A small network was shown many inputs. Here are its activations along a few directions, one row for each input.
Each table varies a few parts of the input and shows all the possible inputs, shuffled.
A made-up example of a description, with smaller parts first: ring(5) and (point or ring(9) or (values(3) and line(4))).
Shared parts are said once, and a part with two or three values counts as separate values.
In the rows, 128 means zero.

Other details of the inputs vary at random and push rows far along two fixed directions, the same in every table; ignore that.

Rows:
r1: [127 140 130 120 121 139 134 129 127 141 143 106 119 138 142 117]
r2: [124 138 126 123 127 138 127 124 120 133 146  96 119 137 142 118]
r3: [136 128 117 135 137 132 130 113 126 145 146 110 124 128 143 120]
r4: [118 146 119 125 123 124 124 130 155 129 125 119 137 124 144 112]
r5: [137 115 129 131 119 123 112 135 150 145 120 115 146 136 136 103]
r6: [125 130 123 118 154  82 125 119 109 101 121 227 117 122  78 193]
r7: [129 135 127 128 119 139 135 134 131 143 136  96 121 144 131 114]
r8: [136  59 150 153 168 173 147 193 156 104 132 120  99  93 108 179]
r9: [130 147 145 114 121 110 143 107  97 131 136 171 115 131 106 161]
r10: [119 145 134 116 120 128 121 135 144 125 125 116 131 135 139 102]
r11: [134 114 122 122 127 125 105 123 129 135 115 116 144 131 143 107]
r12: [130 151 114 119 129  99 139 118 111 134 138 171 116 130 114 171]
r13: [126 137 110 130 128 129 133 116 130 133 144 105 122 130 146 128]
r14: [121 145 150 120 117 134 127 115 142 124 122 121 138 130 133 107]
r15: [145 127 126 121 126 103 121 116 102 147 141 179 122 141 116 167]
r16: [117 141 125 147 106 140 129 136 119 121 127 119 135 136 133  99]
r17: [136 125 131 126 122 124 108 130 145 142 128 126 146 133 144 109]
r18: [131 128 117 128 138 127 118 118 136 131 112 115 138 125 140 104]
r19: [141 123 115 133 137 137 129 116 119 146 130 102 124 127 145 116]
r20: [120 138 111 122 131 127 122 125 140 122 113 104 139 122 142 110]
r21: [132 132 118 163 116 140 128 127 129 131 127 124 142 128 139  99]
r22: [116 140 146 122 122 132 122 111 136 118 124 110 136 126 136 104]
r23: [139 140 122 127 137 104 135 113 107 144 136 177 116 133 115 163]
r24: [123 137 142 116 121 131 124 112 124 118 110 108 136 124 132 102]
r25: [120 150 108 145 115 107 137 124 107 114 123 180 134 130 107 149]
r26: [135 117 121 155 106 138 120 130 122 136 131 129 150 136 139 102]
r27: [132 128 124 136 128 120 126 131 153 141 114 118 138 130 135 101]
r28: [129 133 106 125 129 129 135 117 120 137 130 103 121 127 145 126]
r29: [123 145 146 113 119  95 135 116 116 119 109 176 130 133  91 145]
r30: [131 132 143 128 114 142 142 118 128 146 133  99 126 132 128 113]
r31: [131 136 112 132 122 124 142 129 137 148 134 105 125 132 137 124]
r32: [128 134 121 118 126 138 128 122 111 134 132  98 117 136 138 116]
r33: [112 139 128 117 127 128 119 127 139 118 128 110 130 134 138 103]
r34: [145 109 118 126 127 139 119 117 114 150 136 105 132 136 144 120]
r35: [142 116 123 132 126 132 115 117 120 148 148 107 131 136 149 123]
r36: [129 125 124 116 135  96 110 117 115 125 127 178 140 135 111 151]
r37: [120 141 139 151  99 147 134 119 117 120 128 121 141 125 127  98]
r38: [112  69 154 126 166 178 130 197 151  67 113 114 107  92 107 162]
r39: [146 119 122 125 124 100 126 121 105 150 133 171 123 144 105 163]
r40: [132 137 128 132 132 124 120 128 150 138 122 123 138 126 146 105]
r41: [120 139 132 120 120 126 126 141 146 130 116 105 135 138 130  99]
r42: [126  65 167 132 160 188 149 176 128  81 129 109  99  88 106 178]
r43: [127 143 138 114 124 111 140  99  93 123 139 162 115 133 107 158]
r44: [113 149 111 114 134  92 127 116 124 113 122 173 131 128 113 153]
r45: [115  72 146 142 160 166 140 203 179  80 114 119 112  89 108 169]
Each input here is: line(5) and (point or (values(2) and line(4))).
The inputs of r45 and r27 match in every part but the line(5) part. If r28 is changed in the same way as r45 into r27, which row does it become?
Answer: r19
The inputs of r6 and r22 match in every part but the line(5) part. If r23 is changed in the same way as r6 into r22, which row does it become?
Answer: r9
Which other rows does r38 become when the line(4) part takes its other values? List them by row number.
Answer: r10, r33, r41

Rows:
r46: [130 116 149 114 132 150 118 139 149 145 142  73 129 131 149  94]
r47: [139 127 139 119 122 104 134  94  78 132 137 196 122 133  92 180]
r48: [134  92 140 143 138 182 114 142 151 129 132  38 128 117 160  80]
r49: [130 180 113  95  99  72 114  64 101 163 107 156 154 153 128 100]
r50: [138 149  98 133 109 116 117 119 119 160 141 128 139 151 139 101]
r51: [138 135  99 143 134 132 118 112 132 156 130  93 139 142 154  94]
r52: [121 104 138 144 146 165 138 168 124  87 139 130 101 112 116 166]
r53: [134 143  96 131 123 105 122 109 120 162 131 125 136 147 131 101]
r54: [129 163 129 137 107 142 148 108 120 157 139  98 137 142 141  86]
r55: [124 134 126 139 118 163 134 150 135 127 142  74 126 130 149  93]
r56: [119 157 134 145  99 138 138 113 134 139 130  96 148 128 143  88]
r57: [127 191  92 115  89  87 130  69  78 155 145 144 136 162 142 114]
r58: [132 134 130 120 128 103 115 115  81 120 132 191 119 143  98 167]
r59: [122 152 135 102 126 102 106  96 133 131 125 146 142 142 133 109]
r60: [126 132 147 150 105 157 145 139 148 132 129  77 128 123 142  91]
r61: [113 126 129 133 122 131 134 153 122  88 125 157 122 117 105 161]
r62: [123 137 141  96 129  85 118 112 115 118 124 189 130 135  94 167]
r63: [135 117 118 125 135 125 126 125 142 147 149 107 124 126 154 136]
r64: [125 106 138 132 123 151 121 138 148 131 114  70 138 137 145  83]
r65: [123 116 140 120 135 154 113 129 157 125 112  83 141 113 158  78]
r66: [142 119 151 134 117 145 133 124 121 141 136 115 132 132 126 108]
r67: [132 109 146 106 142 120 131 146 124 111 104 160 120 125  97 164]
r68: [137 140 126 155 105 126 127 119 141 156 131 105 158 129 151  89]
r69: [132  74 148 117 155 161 132 152 131 109 126 112 108  98 124 165]
r70: [126 163 117 114 121 123 142 112 124 154 125  93 127 135 145  90]
r71: [145 182  90 114 117  70 119  68 100 182 125 156 135 153 140 110]
r72: [123 111 128 122 144 116 124 150 151 115 129 161 126 118 113 168]
r73: [120 144 133 122 136 136 133 124 137 129 142 102 111 129 142 126]
r74: [138 167  79 121 109  73 122  62  93 176 134 147 143 160 142 113]
r75: [128  89 147 160 147 159 130 165 157 101 126 147 128  96 120 149]
r76: [138  96 145 123 138 182 127 154 162 137 126  38 129 117 164  76]
r77: [120 204 103 104 108  70 127  66 107 145 113 158 142 144 135  94]
r78: [118  93 142 121 147 124 127 145 118  90 108 178 127 116  83 178]
r79: [131  77 157 113 154 156 128 152 139 105 143 115 107 109 126 172]
r80: [132 154 106 122 131  96 115 104 135 142 111 150 144 127 137 111]
r81: [136 177 109 106  91  84 113  77  80 168 134 160 143 170 125  95]
r82: [121 111 127 142 136 185 142 157 157 123 133  37 125 120 156  79]
r83: [125 127 117 149 123 130 112 142 141 123 126 132 142 123 149 106]
r84: [145 150 116 148 115 118 127  96 117 166 141 134 135 145 143 108]
r85: [140 149 125 109 125 111 114  91 109 155 124 117 130 138 137 105]
r86: [119 134 134 120 129 151 137 140 155 134 147  69 115 127 150  96]
r87: [125 108 136 143 142 164 112 160 193 128 135  58 142 108 180  81]
r88: [127  97 135 123 153 161 149 154 134  97 129 109 100  96 123 174]
r89: [116 121 155 145 138 134 147 147 124  82 124 182 114 100  96 167]
r90: [135 106 164 134 122 131 135 144 120 114 120 160 123 125  95 156]
r91: [143 141 126 150 104 122 132 122 141 159 128 110 147 144 144  95]
r92: [120 122 133 110 144 129 141 135 124 107 147 140 102 116 116 182]
r93: [135  93 119 140 143 132 130 158 110 109 140 173 113 117 114 196]
r94: [140 120 129 151 122 138 139 135 133 153 140 123 130 128 134 113]
r95: [112 129 143 114 136 121 140 153 139 104 125 148 107 126 103 168]
r96: [128  67 142 128 153 162 132 148 124 101 129 116 112 108 118 162]
r97: [124 140 133 117 126  99 109 118  97 103 118 203 138 135  98 154]
r98: [117 127 131 132 121 136 135 162 122  97 123 149 116 128 101 160]
r99: [130  74 146 132 139 167 123 162 117 101 140 122 114 107 122 165]
r100: [117 112 130 135 156 133 144 145 110  92 126 160  97 113  93 181]
r101: [124 155 119 111 140  97 139 109  95 122 123 179 102 124  96 171]
r102: [107 118 132 132 155 129 137 149 126  75 113 173 116 105  93 168]
r103: [141 107 159 138 138 141 131 132 106 116 135 158 117 120 104 161]
r104: [138 155 110 121 129  95 113 100 130 160 147 130 127 148 144 121]
r105: [108 110 151 124 158 155 134 165 165  80 129 124 114 100 123 151]
r106: [126 140 101 138 116 111 117 112 140 151 119 106 156 138 146  90]
r107: [120 126 112 129 126 141 140 114 119 126 134  97 118 123 137 126]
r108: [113 166 124 113 112 116 129 109 146 138 132  97 141 139 149  96]
r109: [129 139 109 146 106 123 114 131 138 146 129 104 156 136 158  90]
r110: [129 129 124 122 122 134 120 114 120 154 126  90 139 143 139  79]
r111: [125 135 144  97 127  83 122 119 113 124 122 186 119 145  91 166]
r112: [121 195  96 112  96  74 133  73  99 153 113 147 140 168 118 101]
r113: [121 105 142 125 124 132 119 150 117  98 121 163 131 123 106 155]
r114: [117 120 139 119 146 122 146 154 128  88 110 163 113 100  94 181]
r115: [131 141 139 115 129 130 111 108 130 155 139  89 134 143 157  96]
r116: [125 114 111 149 138 149 115 135 164 125 118  91 146 122 158  84]
r117: [135 136 107 136 132  96 118 125  93 131 137 196 118 138 104 172]
r118: [129 151 140 130 107 120 117  89 121 140 123 143 151 140 137  88]
r119: [144  93 119 140 139 173 127 150 166 144 136  39 128 105 181 101]
r120: [131 108 142 155 119 199 149 140 152 129 148  36 125 111 173  93]
r121: [132 165 129 140 110 120 141  92 104 143 140 136 122 139 125 120]
r122: [129 135 133 115 114  97 116 130  95 118 119 186 132 148  89 159]
r123: [133 102 128 142 135 125 130 176 126 105 121 179 119 125  99 182]
r124: [127 199 104 101  97  69 137  76 106 158 111 143 135 159 128 101]
r125: [127 109 121 126 145 119 131 149 141 117 110 162 127 109 112 164]
r126: [134  88 138 127 163 151 135 175 158 118 139 128 111 115 121 164]
r127: [109 115 129 142 129 155 137 146 153 105 118  75 134 116 139 105]
r128: [133 177 126 119  84  85 121  62  97 163 124 161 162 159 126  94]
r129: [131 143  99 131 119  99 123 112 127 150 113 140 141 153 122 117]
r130: [140 109 119 120 154 120 138 151 129 124 122 166 113 121 106 170]
r131: [115  95 145 125 154 127 120 145 122  84 109 179 123 109  93 162]
r132: [126 106 132 133 135 143 123 161 174 135 131  88 128 128 147 117]
r133: [134  85 132 133 149 146 132 177 161 111 110 127 112 104 113 160]
r134: [143  92 136 149 141 133 145 145 114 118 142 174 112 107 106 194]
r135: [114 122 134 152 123 186 123 161 166 100 130  55 138 111 172  74]
Describe the family of inputs behind these rows.
Answer: values(3) and line(5) and line(6)
The inputs of r68 and r128 match in every part but the values(3) part. If r106 is changed in the same way as r68 into r128, which row does it become?
Answer: r78
The inputs of r109 and r61 match in every part but the values(3) part. If r80 is changed in the same way as r109 into r61, which row does it become?
Answer: r77

Rows:
r136: [145 176  93 137  87  98 101  58 109 189 143 110 170 165 178  56]
r137: [109 151 116 122 115 166 122 119 160 134 121   4 144 127 191  31]
r138: [130 104 148 130 147 189 170 147 112 117 172  64  76 108 132 167]
r139: [108 161 127 118 119 134 125 111 149 120 129  87 139 126 162  83]
r140: [138 135  98 119 141  73 133 119 111 139 123 202 120 135  97 186]
r141: [144  94 137 126 154 117 125 143 131 129 125 177 116 116 104 176]
r142: [142  86 126 153 136 131 132 160 125 120 125 173 126 115 101 174]
r143: [131 112 117 137 142 152 116 137 161 138 145  74 133 115 176 110]
r144: [134  93 107 129 155 152 121 151 144 125 129  77 118 114 152 127]
r145: [109 156 123 123 119 130 130 137 156 126 125  92 133 135 146  88]
r146: [113  98 165 116 149 122 143 169 132  77 105 196 108 104  64 200]
r147: [143  92 124 167 119 172 116 167 161 147 141  66 142 128 167  85]
r148: [112  89 171 123 150 157 133 192 159  80 117 137 111 105  97 163]
r149: [115  81 169 161 149 174 143 186 146  63 115 148 115  88  95 165]
r150: [138  72 150 135 153 170 113 162 165 123 140  84 128 105 157 130]
r151: [122 192 126  88 116  41 129  68  79 131 105 247 133 152  73 163]
r152: [114  84 160 118 152 178 127 170 154  81 111  71 119 103 127 121]
r153: [139 196  71 104 109  34 116  69  92 185 133 197 140 177 122 133]
r154: [138  94 156 138 139 164 172 147  66  95 160 174  73 114  70 230]
r155: [138  47 145 124 175 160 123 183 138  94 124 130 104  99 109 186]
r156: [140 153  96 125 133  89 124  98 123 160 130 156 131 137 136 131]
r157: [145 201 118 103  77 122 144  36  77 212 165  49 125 179 171  60]
r158: [114 228  96  91 109  21 133  46  75 142 110 247 135 161  83 150]
r159: [112 173 114 102 127  58 143 106  99 107 107 228 120 137  70 186]
r160: [114 106 143 149 121 189 125 151 147 101 119  45 138 113 154  69]
r161: [146 182  94 115  89  86 100  70 132 218 138  87 165 181 182  37]
r162: [114 120 152 154 111 188 121 142 160 108 132  51 147 111 172  61]
r163: [115  92 157 158 128 169 141 180 150  82 112 125 126 101 108 139]
r164: [147 162 102 110 105  69 114  80 115 188 124 157 150 161 134 110]
r165: [119 204 109 135  67 106 114  79 122 171 125  93 169 171 163  28]
r166: [110 121 161  99 147 112 129 138 114  77 116 210 114 111  75 199]
r167: [144  99 128 152 145 114 129 139 108 118 127 210 122 116  91 186]
r168: [141  71 126 161 137 188 117 161 147 127 133  53 135 112 165  92]
Describe the family of inputs behind these rows.
Answer: values(3) and (point or (values(2) and line(5)))
The inputs of r153 and r161 match in every part but the values(3) part. If r159 is changed in the same way as r153 into r161, which row does it become?
Answer: r146
Which other rows does r166 become when the values(2) part takes its other values? List them by row number.
Answer: r150
List by row number the other rows that have the values(3) part in common with r160.
Answer: r136, r142, r147, r149, r154, r162, r163, r165, r167, r168
A walk changes only the line(5) part. It starts at r144 and steps to r143. List the rest of the walk in order.
Answer: r156, r140, r153
Which other rows does r148 become when the values(3) part takes its other values? List them by row number.
Answer: r145, r165
